Each row below holds a small network's activations on one input, seen along a few directions.
In each table, some parts of the input vary, and every possible input appears once, in random order.
Descriptions start from the smaller parts, as in this example, which fits no table here: one of 8 places around a ring, together with either a single point or one of 11 places around a ring or (one of 3 separate values, together with one of 6 places along a line).
Shared parts are said once, and a part with two or three values counts as separate values.

Other details of the inputs vary at random and push rows far along two fixed directions, the same in every table; ignore that.

Rows:
r1: -.36; -.24; .02; -.09; -.20; -.56; .83; .34; .11; -.56; .33
r2: -.39; -.59; -.38; -.37; .54; -.27; -.06; -.16; .53; -.10; -.02
r3: .25; .37; .04; .22; -.19; .11; .32; .49; -.02; -.02; .17
r4: .08; .28; .15; .17; -.35; .14; .32; .08; -.34; -.14; .15
r5: .31; -.01; .06; -.10; .17; .27; -.38; -.04; -.06; .20; -.26
r6: -.04; -.31; -.01; .15; -.07; -.39; .61; .01; -.01; -.46; .13
r7: .37; .35; .16; -.03; -.21; .50; .09; .47; -.25; .13; -.02
r8: .36; .53; .31; .05; -.14; .49; -.23; .14; -.15; .33; -.12
r9: .14; .28; .25; .21; .02; .24; -.69; -.35; -.50; .22; -.35
r10: -.03; .04; .15; .18; -.41; -.09; .59; .24; -.24; -.16; .25
r11: -.20; -.44; -.38; -.09; .35; -.36; .02; .05; .47; -.22; .12
r12: -.29; -.42; -.14; -.10; .00; -.45; .05; -.39; .16; -.11; -.05
r13: .04; -.06; .08; .17; -.07; -.05; -.13; -.32; -.27; .10; -.13
r14: .10; -.02; .06; -.21; .33; .06; -.65; -.49; .22; .34; -.32
r15: -.21; -.03; .04; .03; -.31; -.14; .28; -.02; -.03; -.04; .18
r16: .12; .17; -.10; .00; .36; .10; -.83; -.48; .11; .43; -.26
r17: -.50; -.20; -.36; -.37; .40; -.15; -.49; -.29; .51; .11; .20
r18: .26; .27; .06; .18; -.22; .55; .35; .72; -.22; -.04; .01
Each input here is: one of 2 separate values, together with either one of 4 places along a line or one of 5 places around a ring.
- Changing only the choice among 2 separate values turns r13 into r10. The same change can be made to r6. Which row results? => r4
- Change only the choice among 2 separate values in r2. List by row number the other rows that result. => r18

Rows:
r19: .47; .20; .15; .32; -.16; .26; .46; .58; -.24; -.11; .05
r20: -.36; -.45; -.08; -.22; .14; -.48; .27; -.16; .31; -.33; .07
r21: -.14; -.17; .05; .06; -.14; -.32; .47; .19; .06; -.17; .14
r22: -.03; .11; .02; .11; -.08; .03; .05; -.08; -.05; -.07; .02
r23: .33; .18; .16; .13; -.21; .37; .16; .44; -.21; -.01; -.11
r24: .25; .24; .12; .18; -.21; .35; .16; .45; -.19; .13; -.05
r25: .32; .47; .31; .36; -.29; .35; .00; .21; -.42; .04; -.08
r26: -.13; -.01; -.12; -.24; .20; -.06; -.23; -.04; .13; .06; -.04
r27: -.24; -.33; -.07; -.05; -.06; -.41; .33; .01; .19; -.13; .18
r28: -.09; -.09; .03; -.13; .03; -.16; -.10; -.31; .05; .07; .05
r29: .26; .25; .06; .15; -.15; .34; .06; .30; -.08; .02; .03
r30: -.03; -.02; -.06; -.08; .08; -.07; -.03; .09; .14; .11; -.05
r31: .31; .21; .29; .28; -.33; .08; .52; .40; -.34; -.13; .06
r32: -.17; -.18; .03; .07; -.07; -.29; .45; .16; .07; -.20; .11
r33: .29; .34; .10; .13; -.13; .21; .01; .33; -.10; .04; -.06
r34: .12; -.10; .13; .12; -.22; -.09; .28; .17; -.14; -.16; .01
r35: -.22; -.05; -.17; -.26; .41; .12; -.77; -.46; .16; .28; -.06
r36: -.04; -.25; -.08; .05; -.12; -.24; .48; .12; .02; -.31; .03
r37: .29; .10; .09; .16; .03; .33; -.19; .15; -.14; .09; -.14
r38: .23; .24; .02; .14; .10; .26; -.25; .18; -.21; .12; -.10
r39: -.24; -.30; -.16; -.11; -.03; -.37; .31; .00; .10; -.26; .20
r40: -.12; .17; .06; -.13; .12; .22; -.91; -.61; -.20; .42; -.14
r41: -.14; -.04; .06; -.12; .11; -.12; -.07; -.30; .05; .02; .00
r42: .07; -.06; .07; .17; -.14; .00; .35; .15; -.15; -.22; -.06
r43: .17; .16; .24; .14; -.16; .17; -.13; .00; -.29; .06; -.16
r44: -.15; -.01; -.10; -.17; .18; -.02; -.46; -.63; .04; .24; -.09
r45: .18; .11; -.01; .00; .20; .09; -.23; -.05; .01; .15; -.10
r46: -.27; -.32; -.21; -.41; .30; -.42; .12; -.14; .48; -.09; .09
r47: -.31; -.25; -.14; -.09; .06; -.30; .35; -.01; .11; -.30; .15
r48: .00; .09; -.03; -.04; .10; .32; -.45; -.16; .04; .35; -.10
r49: .09; -.02; .05; .04; -.10; .06; -.22; -.20; -.16; .07; -.12
r50: .02; -.05; -.11; .05; .17; -.07; -.07; .09; .14; .08; -.03
r51: -.16; -.03; -.11; -.35; .33; .18; -.67; -.57; .25; .36; -.08
r52: -.29; -.23; -.19; -.32; .14; -.19; .16; .10; .29; -.14; .14
r53: -.07; .27; -.04; -.05; .10; .24; -.86; -.69; -.08; .40; -.18
r54: .06; .09; .08; .07; -.03; .09; .08; -.13; -.14; .01; -.03
r55: .05; .28; .19; .09; -.08; .24; -.36; -.12; -.35; .18; -.10
r56: -.12; -.20; -.12; .09; -.12; -.27; .48; .13; .06; -.17; .12
r57: .14; .20; .04; .22; -.19; .19; .11; .15; -.36; -.04; -.02
r58: -.22; -.24; -.16; -.36; .29; -.20; -.30; -.25; .34; .05; -.13
r59: -.18; .11; .06; -.08; .13; .10; -.49; -.37; -.14; .15; -.09
r60: .26; .08; .09; .07; -.21; .10; .66; .60; -.06; -.18; .11
r61: -.03; -.21; -.13; -.09; .25; -.15; -.11; -.04; .22; -.06; -.09
r62: -.11; -.29; -.10; -.11; -.05; -.39; .42; -.06; .16; -.22; .19
r63: -.21; -.28; -.19; -.21; .10; -.14; .32; .20; .27; -.23; .20
r64: -.36; -.30; -.24; -.35; .13; -.35; .25; .02; .55; -.22; .22
r65: .41; .29; .18; .20; -.14; .61; -.24; .20; -.30; .19; -.21
r66: .30; .32; .04; .21; .02; .23; -.22; .16; -.10; .11; -.09
r67: .08; .08; .10; .14; -.24; -.09; .19; .12; -.08; -.11; .12
r68: -.34; -.25; -.17; -.20; .14; -.25; -.39; -.55; .21; .20; .00
r69: -.07; .01; .01; .13; -.04; .02; .05; -.08; -.08; .04; -.04
r70: .02; .13; -.07; -.03; .20; .19; -.54; -.23; .12; .22; -.04
r71: -.18; -.35; -.20; -.06; .16; -.29; .33; .18; .36; -.16; .17
r72: -.05; -.13; -.08; .05; -.19; -.31; .40; .11; .09; -.27; .19
r73: .33; .47; .32; .34; -.35; .30; -.01; .22; -.43; .07; -.06
- What do these inputs look like to the network? => one of 5 separate values, together with either one of 5 places around a ring or one of 6 places around a ring
- Changing only the choice among 5 separate values turns r43 into r31. The same change can be made to r23. Which row results? => r60
- Change only the choice among 5 separate values in r36. List by row number the other rows that result. => r44, r53, r56, r57
- A walk changes only the place on the ring of 6. It starts at r53 and steps to r22. List the rest of the walk in order. => r25, r73, r67, r72
